[[138, 129, 122, 130, 133, 149, 125, 135],
 [133, 122, 122, 120, 132, 149, 133, 137],
 [131, 126, 125, 123, 135, 144, 124, 128],
 [131, 126, 127, 119, 133, 143, 128, 130],
 [136, 127, 125, 132, 132, 144, 121, 132],
 [132, 127, 127, 121, 134, 144, 124, 130],
 [135, 120, 128, 125, 125, 139, 135, 139],
 [131, 118, 121, 120, 134, 148, 131, 136],
 [133, 125, 117, 126, 132, 149, 135, 132]] -> 135

[[141, 138, 139, 139, 134, 129, 126],
 [119, 150, 134, 129, 125, 127, 125],
 [99, 119, 132, 116, 127, 129, 119],
 [123, 117, 131, 125, 127, 132, 136],
 [130, 113, 125, 134, 118, 121, 143],
 [135, 120, 132, 119, 122, 132, 138],
 [138, 109, 130, 127, 135, 142, 125],
 [143, 114, 136, 127, 138, 120, 132],
 [142, 141, 123, 136, 135, 124, 134]] -> 138

[[138, 135, 140, 127, 128, 113, 130, 129, 123],
 [114, 127, 115, 127, 136, 121, 136, 134, 126],
 [114, 125, 117, 126, 137, 119, 139, 133, 127],
 [125, 123, 134, 124, 125, 150, 126, 128, 126],
 [112, 124, 114, 127, 134, 130, 134, 134, 126],
 [115, 125, 118, 126, 138, 117, 140, 133, 128]] -> 125

[[124, 149, 110, 124, 142, 119, 124, 126, 129, 126, 121, 133, 131],
 [126, 137, 140, 127, 142, 124, 128, 127, 129, 124, 124, 133, 128],
 [123, 143, 121, 127, 142, 122, 127, 127, 128, 126, 124, 130, 128],
 [124, 147, 131, 123, 142, 120, 124, 126, 129, 126, 121, 133, 131],
 [125, 142, 125, 129, 142, 122, 128, 126, 129, 127, 122, 132, 130],
 [127, 138, 130, 126, 142, 125, 126, 126, 128, 130, 125, 132, 130],
 [126, 140, 145, 128, 142, 123, 128, 126, 129, 126, 124, 131, 127],
 [123, 149, 115, 123, 142, 119, 123, 126, 128, 127, 121, 131, 131],
 [123, 148, 117, 123, 142, 120, 123, 127, 129, 126, 122, 132, 132],
 [123, 149, 114, 124, 142, 119, 125, 127, 129, 124, 121, 132, 130],
 [124, 139, 102, 126, 142, 124, 127, 128, 129, 126, 126, 129, 128],
 [124, 148, 114, 124, 142, 120, 124, 126, 129, 126, 121, 133, 131]] -> 123

[[118, 127, 140, 105, 143, 134, 127, 131],
 [133, 129, 123, 116, 122, 134, 115, 116],
 [119, 127, 140, 102, 143, 134, 126, 131],
 [139, 128, 124, 114, 124, 132, 117, 120],
 [123, 129, 117, 148, 111, 136, 112, 106],
 [109, 129, 130, 131, 127, 138, 119, 115],
 [133, 128, 130, 102, 131, 133, 120, 123],
 [138, 128, 124, 113, 124, 132, 117, 120],
 [110, 126, 134, 140, 132, 135, 124, 123],
 [141, 128, 123, 116, 123, 131, 118, 120]] -> 138

[[134, 119, 144, 117, 144, 132, 125, 117, 141, 115, 123],
 [130, 128, 130, 136, 126, 133, 138, 129, 122, 144, 125],
 [130, 128, 126, 128, 128, 129, 127, 130, 129, 129, 127],
 [134, 118, 147, 128, 142, 138, 140, 117, 135, 138, 117],
 [145, 118, 151, 136, 140, 150, 146, 122, 124, 150, 119],
 [120, 132, 107, 123, 123, 116, 114, 137, 137, 117, 128],
 [129, 133, 114, 129, 120, 126, 119, 139, 125, 124, 133],
 [126, 121, 126, 123, 138, 126, 127, 127, 144, 129, 115],
 [131, 130, 127, 125, 125, 128, 121, 130, 125, 118, 135],
 [132, 118, 147, 118, 144, 132, 129, 114, 141, 118, 122],
 [119, 129, 133, 131, 127, 123, 138, 121, 126, 137, 125]] -> 131

[[121, 141, 142, 123, 115, 143],
 [135, 141, 110, 125, 127, 129],
 [118, 119, 141, 120, 116, 147],
 [122, 149, 150, 140, 110, 145],
 [137, 125, 150, 120, 150, 106],
 [113, 112, 150, 147, 107, 114],
 [115, 150, 111, 142, 133, 147],
 [115, 132, 138, 117, 123, 107],
 [139, 128, 119, 130, 107, 134],
 [109, 120, 150, 115, 134, 118],
 [110, 119, 146, 133, 133, 114],
 [126, 142, 139, 108, 137, 110]] -> 109
---
[[124 131 128 139 108 117 141]
 [119 117 110 130 114 152 120]
 [127 145 122 125 114 124 117]] --> 120

[[119 128 122 126 157 137 141]
 [109 132 156 129 135 130 123]
 [127 150 131 136 125 106 116]] --> 123

[[146 137 136 148 121 112]
 [129 116 103 135 107 154]
 [109 103 143 103 149 133]] --> 154

[[134 154 141 123 117]
 [114 144 119 132 140]
 [139 127 117 134 143]] --> 140

[[154 132 116 124 130 122]
 [124 150 142 106 148 153]
 [124 146 137 109 152 113]] --> 153

[[126 129 125 138 120 114 126]
 [128 129 125 138 121 114 126]
 [133 116 124 143 114 147 152]] --> 126
---
[[102 127 126 127]
 [113 125 131 126]] >> 127

[[114 139 154 145 119 102 110]
 [116 142 155 142 116 102 113]] >> 139

[[155 133 144 144 151 131 126]
 [125 125 146 126 124 152 135]] >> 133

[[150 103 150 136]
 [113 143 123 124]] >> 103

[[150 126 130 126]
 [151 116 131 119]] >> 126

[[109 124 118 131 115 101]
 [108 123 120 129 117 101]] >> 124

[[118 129 143 137 111 122 156]
 [121 122 138 145 109 128 150]] >> 129
---
[119 128 132 103 110 118 135]: 132
[132 122 124 130 107 117 134]: 124
[143 145 131 131 157 142 113]: 131
[158 123 156 103 152 148 122]: 156
[126 118 127 120 136 144 154]: 127
[133 141 106 113 121 136 150]: 106
[109 110 131 153 133 112 124]: 131
[150 123 141 128 118 120 148]: 141
[121 103 120 128 143 145 116]: 120
---
108,103,116,102,125: 116

136,118,101,137
127,130,133,126
: 133

101,131,133,137: 133

153,131,141,135,121: 141

135,119,105,125,138: 105

103,107,111,120,116,135: 111
---
109  132  136  135  123
104  122  129  155  121
-> 122

129  131  123  104  128
128  129  122  123  119
125  134  118  122  143
-> 129

 99  121  118  144
118  142  125  113
131  104  124  145
-> 142

123  123  112  105  114
124  108  145  117  118
119  110  132  123  106
-> 108

121  129  124  127  129  137  138
128  129  132  131  127  135  131
139  131  137  138  107  129  118
-> 129

117  125  125  131  126  136
143  122  149  132  136  150
115  121  122  139  127  147
-> 122

127  130  128  150  137
134  113  136  130  141
-> 113

123  137  141  102  146
134  146  135  132  107
-> 146

117  130  105  122  123
110  135  108  104  115
115  131  105  122  122
-> 135
---
[106 116 109 115 118] Answer: 115
[112 105 109 152 107 139] Answer: 107
[155 115 136 122] Answer: 136
[136 106 101 118 100] Answer: 118
[110 105 139 115 114 123 101] Answer: 123
[118 155 116 120 116 122 128] Answer: 122
---
[[123 138 124 133 129 117]
 [144 120 132 127 133 119]
 [118 134 124 145 130 150]]: 130

[131 130 131 102 129 126]: 129

[109 152 154 137 141 136]: 141

[110 116 111 134 130 151 131]: 151

[132 117 127 156]: 127

[134 126 127 127 149 129 125]: 129
---
[[129, 113, 128, 117, 125, 125, 131], [118, 126, 127, 146, 154, 153, 121]] Answer: 113
[[129, 107, 130, 136, 128, 127, 107], [127, 139, 132, 136, 102, 112, 132]] Answer: 107
[[118, 143, 153, 145, 125, 153], [129, 145, 130, 106, 100, 135]] Answer: 143
[[158, 136, 131, 158, 141], [127, 120, 121, 111, 127]] Answer: 136
[[139, 158, 131, 124, 155], [112, 103, 134, 117, 117]] Answer: 158
[[131, 133, 119, 146, 124, 106], [147, 103, 122, 115, 143, 140]] Answer: 133
---
[[131 133 126 138 130 138 134]
 [130 117 126 110 127 110 116]
 [131 117 127 110 127 111 117]
 [129 116 132 109 124 109 115]
 [127 120 134 116 124 116 119]
 [127 121 133 116 124 117 120]
 [132 120 126 116 128 116 120]
 [130 115 130 107 124 107 114]
 [127 139 125 149 132 148 141]
 [132 130 126 133 130 133 131]
 [129 115 130 107 125 107 114]
 [129 116 131 108 124 108 115]] >> 138

[[125 125 129 132 135 128 120 123 127 127 131 135]
 [121 128 136 124 124 126 130 124 132 125 123 126]
 [120 115 134 129 124 114 132 118 116 122 124 121]
 [130 128 128 128 128 124 131 128 122 129 129 129]
 [135 136 121 125 136 134 122 128 139 136 140 142]
 [129 130 134 135 132 125 130 126 132 130 129 129]
 [137 132 126 107 138 136 124 124 131 141 139 133]
 [137 129 128 131 134 134 119 132 128 134 129 132]
 [123 130 125 136 123 129 133 134 126 123 125 127]] >> 131

[[123 123 128 122 128 127 125 140 137 129 126 136 125 137]
 [121 129 139 141 126 134 129 136 121 125 127 117 122 133]
 [127 127 122 126 129 126 138 131 140 129 119 131 134 132]
 [144 134 124 124 128 122 127 106 120 129 125 120 140 119]
 [132 128 129 121 133 135 118 117 123 129 124 131 126 131]
 [127 124 123 116 136 137 122 126 137 131 123 145 123 136]
 [128 128 128 128 128 128 128 128 128 128 128 128 128 128]
 [121 129 143 143 129 144 124 129 115 124 129 118 117 133]
 [127 127 123 126 120 117 123 139 128 128 149 135 125 116]
 [129 133 119 140 129 127 148 125 137 127 122 123 140 123]
 [125 129 117 132 133 136 126 126 128 128 147 143 120 116]
 [132 131 123 130 128 128 129 123 125 128 134 129 130 120]] >> 125

[[123 130 145 134 137 130 133 125 133 129 108 117 119 117]
 [123 120 127 138 126 132 131 135 125 139 124 122 130 123]
 [118 120 139 127 128 120 135 126 126 132 126 123 130 152]
 [129 119 127 117 131 118 126 124 129 124 119 120 128 129]
 [130 127 131 133 128 120 136 128 131 122 136 134 130 125]
 [139 131 127 131 125 135 129 119 128 127 119 125 119 122]
 [128 127 141 133 127 131 111 137 126 125 131 129 134 132]
 [122 134 135 131 125 131 118 133 131 129 113 114 138 126]
 [142 121 122 128 138 148 130 129 138 126 142 132 119 125]
 [121 122 121 132 125 128 124 133 124 119 137 136 115 124]
 [133 123 122 128 139 133 141 126 131 127 136 133 117 130]] >> 119

[[134 122 124 114 130 128 128 126 110 116 131]
 [136 127 126 122 130 128 128 130 126 141 131]
 [134 127 126 132 130 127 128 130 134 129 131]
 [104 138 121 142 127 128 128 130 128 128 131]
 [139 118 126 116 130 128 131 130 118 114 131]
 [134 127 140 122 130 126 128 130 128 128 127]
 [120 127 128 134 130 128 129 130 134 125 129]
 [134 127 126 122 130 128 128 130 128 137 131]
 [134 127 126 122 130 128 128 130 128 146 131]
 [134 127 126 122 130 130 128 130 128 128 131]
 [138 127 143 119 130 124 128 130 128 128 127]] >> 116
